Each row has a name. Each piece below is followed by the name of the row it came from, unless a question asks for something else. Each question is about the rows just above it. Places in a row count from 0.

-12 34 33 -13 18 -84 39  bet
-13 34 37 -83 36 -14 -71  Lir
-12 32 37 -13 17 -84 -25  fikor
-12 34 37 -13 17 -84 -25  Refa
Right after 36 comes
-14
The entry that follows -14:
-71
q: -12 34 37 -13 17 -84 -25
Refa
Where do -13 34 37 -83 36 -14 -71 appear?
Lir
What comes right after 32 in the named rows?
37

-3 10 19 47 = Doda
-6 61 11 4 = zoda
-44 -92 -23 46 = Keva
-18 -11 8 35 = veke
31 -46 -6 -80 = laf
83 -21 -9 -86 = Fasu
33 -4 34 -3 = Zame
26 86 27 -23 = Vazif
Which entry of Vazif is missing from 86 26 27?
-23
Shuffled Zame with one entry gone: 34 -3 33, missing
-4
Shuffled Zame with one entry gone: 34 -3 -4, missing
33

-6 3 3 4 1 -6 1 0 4 1 3 3 1 0 0 4 4 -5 0 0 0 4 4 0 0 1 1 0 2  dafar
1 62 60 10 4 3 4 8 9 7 61 59 6 7 8 10 9 6 7 8 8 9 9 8 6 6 53 7 62  Goveg
1 -6 -5 5 -2 0 -2 1 -2 -2 -6 -5 -2 1 1 -2 -2 0 0 0 1 -2 -2 2 1 -2 -5 1 -6  Resa
-80 5 3 67 3 -78 2 1 66 1 4 2 0 1 1 -1 64 -67 1 1 1 65 65 1 0 0 0 1 4  fekuv
3 8 7 0 1 3 1 0 0 2 8 7 1 0 0 0 0 3 -1 0 0 0 0 0 0 1 7 0 8  fuv
3 10 10 0 0 3 0 2 0 1 10 10 0 2 2 0 0 3 1 2 2 0 0 2 1 0 9 2 10  paf
3 8 7 0 1 3 1 0 0 2 8 7 1 0 0 0 0 3 0 0 0 -2 0 0 0 1 1 0 8  pak
Where do 1 -6 -5 5 -2 0 -2 1 -2 -2 -6 -5 -2 1 1 -2 -2 0 0 0 1 -2 -2 2 1 -2 -5 1 -6 appear?
Resa
q: 1 62 60 10 4 3 4 8 9 7 61 59 6 7 8 10 9 6 7 8 8 9 9 8 6 6 53 7 62
Goveg
Move every entry of 1 3 3 1 by +1 step of 1.
2 4 4 2
q: 3 8 7 0 1 3 1 0 0 2 8 7 1 0 0 0 0 3 -1 0 0 0 0 0 0 1 7 0 8
fuv
q: 3 8 7 0 1 3 1 0 0 2 8 7 1 0 0 0 0 3 0 0 0 -2 0 0 0 1 1 0 8
pak
3 0 with +1 step of 1 on every entry:
4 1

5 -12 -24 -59 -2 28 -16 2 -30 -> Vav
11 9 8 53 53 52 -27 37 20 -> Dama
11 9 13 53 -15 -5 -92 9 47 -> lan
Right after 5 comes
-12
What comes right after -12 in the named rows?
-24
Right after -2 comes
28
Which row holds 11 9 13 53 -15 -5 -92 9 47?
lan
Row and place of -30 in the named rows:
Vav, 8

-57 -52 63 -21 -23 -27 -55 -52 -27 -30 16 -20 -28 -11 19 -56 14 66 68 22 22 = Silis
55 47 -50 50 59 64 53 52 63 62 -48 44 60 64 -16 54 -48 -63 -65 -50 -48 = terep
29 26 -58 -34 -42 -51 29 27 -50 -51 44 -60 -46 -69 43 29 41 -61 -64 41 58 = lusi
-55 -53 63 -34 -44 -48 -53 -53 -50 -47 59 50 -48 59 60 -54 52 70 69 58 55 = rezi
-55 -51 67 -15 -15 -24 -52 -53 -22 -27 46 59 -19 70 49 -54 45 68 70 46 43 = Sok
50 49 -18 -22 -24 -29 50 50 -28 -34 51 63 -28 70 53 51 48 -30 -34 50 -29 = kam
58 56 -41 36 40 46 56 55 46 44 -24 62 44 69 -17 57 -15 -51 -54 -19 -14 = regu
43 40 -39 38 45 48 42 40 47 51 -51 20 44 21 -55 42 -51 -47 -50 -52 -51 = dosi
-65 -60 48 33 36 44 -61 -62 44 49 -54 -53 43 -62 -53 -61 -49 59 63 -50 -47 = tuz
Where in the named rows is -49?
tuz, 16
-18 is at row and place
kam, 2
q: -57 -52 63 -21 -23 -27 -55 -52 -27 -30 16 -20 -28 -11 19 -56 14 66 68 22 22
Silis
Shift each entry of 55 46 44 by -1 times 1:
54 45 43
q: 58 56 -41 36 40 46 56 55 46 44 -24 62 44 69 -17 57 -15 -51 -54 -19 -14
regu
What comes right after -11 in the named rows?
19

-49 -51 21 -30 14 -5 0 -26 8 32 -14 -22 -4 -52 -50 -15 -6 -25 -61 -13 0 65 9 48 -7 85 9 73 -57 -51 : sul
-18 62 12 -14 -67 -36 -20 26 33 20 21 21 15 -8 0 -16 42 -95 81 8 5 -24 -38 -22 -38 -3 -40 -27 -41 -26 : puf
-34 -32 9 -7 -24 -31 -14 -8 50 30 -11 -13 15 -26 -21 -23 2 -27 -1 5 9 41 -7 17 -19 61 -33 52 -35 -48 : buk
-40 -79 12 -11 13 -3 -3 -9 33 24 -12 -25 -5 -57 -48 -12 2 -25 -32 -20 2 75 5 1 5 88 -38 72 -56 -48 : dev
What comes right after -6 in the named rows?
-25
Row and place of 61 in the named rows:
buk, 25
What comes right after 88 in the named rows?
-38
Which entry of sul is missing from -4 73 -61 -57 0 21 -49 -7 -15 -51 9 8 -6 -22 -30 -50 32 -51 65 -5 -25 -14 -52 -26 9 85 0 14 -13?
48
What comes right after -36 in the named rows?
-20
52 is at row and place
buk, 27
What comes right after -19 in the named rows?
61

61 -2 -27 -9 9 9 25 -32 5 21 -10 20 -55 33 4 15 21 -17 26 -21 -17 40 -2 -49 6 -3 49 20 43 21 -5 -20  novus
62 -7 -29 -13 0 18 17 -25 3 17 -3 15 -61 35 1 16 19 -8 30 -24 -24 38 -2 -42 -5 -3 39 12 36 18 -10 -14  Geb
71 -9 -28 -12 -12 28 13 -12 1 43 -16 10 -61 44 -3 15 19 -14 42 -13 -31 42 3 -39 4 -12 39 4 47 33 -13 -7  voto
65 -3 -25 -9 7 9 25 -33 3 30 -16 23 -54 26 7 11 22 -27 27 -19 -22 44 4 -46 9 -7 53 22 44 19 -1 -24  Lino
66 -9 -28 -13 -5 22 15 -20 1 29 -8 14 -61 37 0 15 19 -12 34 -19 -29 40 2 -39 -3 -8 39 9 40 22 -11 -12  fuvok
72 -10 -26 -13 -11 27 12 -16 -1 43 -15 14 -61 34 0 13 19 -21 39 -15 -36 44 7 -35 1 -15 41 7 43 25 -10 -12  lusap
59 -7 -29 -14 5 14 18 -31 2 7 4 18 -61 29 5 17 19 -6 24 -28 -22 36 -2 -42 -10 0 39 15 31 10 -9 -18  fek
58 -6 -29 -13 7 12 19 -31 3 7 3 18 -60 30 4 17 19 -6 24 -28 -20 37 -2 -44 -8 0 40 16 32 10 -9 -18  mak
61 -7 -27 -12 5 13 19 -32 2 14 -1 20 -59 27 6 14 20 -14 25 -26 -24 39 1 -42 -5 -4 43 17 33 11 -7 -21  duz
62 -2 -28 -9 9 10 25 -31 5 21 -10 19 -56 35 4 15 21 -15 27 -21 -16 40 -2 -50 6 -2 49 19 43 21 -5 -19  Bamad
60 -5 -28 -12 8 11 21 -32 3 13 -2 19 -58 29 5 15 20 -12 24 -26 -20 39 -1 -44 -3 -1 43 18 35 12 -6 -20  deruf
59 -7 -29 -13 4 -23 10 -28 3 11 1 16 -60 33 3 17 19 -6 27 -26 -21 37 -3 -43 -7 -2 40 14 34 14 -10 -16  Topa
60 -5 -28 -12 8 11 21 -32 3 13 -2 19 -58 29 5 15 20 -12 24 -26 -20 39 -1 -44 -3 -1 43 18 35 12 -6 -20 is in which row?
deruf
Move every entry of 3 13 by -1 step of 1.
2 12
Where in the named rows is -33?
Lino, 7
Which entry of fuvok is missing from -5 -3 -20 -19 -12 40 22 19 -11 40 -29 2 22 29 -12 -8 0 -61 9 -13 34 15 39 -9 15 -39 1 -28 -8 66 37?
14

8 -38 18 40 -7 -9 -30 12 5 0 -11 1 36 -1 -10 22 -39  tele
6 -43 21 21 12 -3 -27 12 2 -14 -5 4 32 21 -24 35 9  Deba
-8 -24 11 9 1 -6 -12 17 9 12 -8 22 20 -14 0 19 -9  Ses
-26 -58 -32 36 16 -2 -34 25 15 19 -25 35 18 31 -35 33 -24  fera
-25 -52 -36 29 13 -2 -34 16 22 11 -20 53 12 13 -54 31 -16  tez
-26 -38 -23 51 15 -15 -24 28 23 6 -21 64 14 19 -57 31 -30  Vur
-24 -44 -20 64 37 -8 -43 46 28 18 -34 77 40 24 -41 49 -19  Gepos
-17 -27 -19 58 30 -12 -11 41 35 -4 -29 77 23 38 -39 32 -36  Binin
-14 -46 -11 39 33 -13 -34 19 3 -8 -23 18 12 34 -47 32 -3  fiv
The entry that follows 5:
0
What comes right after 39 in the named rows?
33
Gepos without one entry, shuffled: 64 49 -44 40 37 -43 77 -41 18 -24 -8 28 -34 46 24 -19. Gone:
-20
fiv without one entry, shuffled: -14 12 32 19 39 -3 33 -11 3 -47 -34 18 -23 -13 -46 -8. Gone:
34

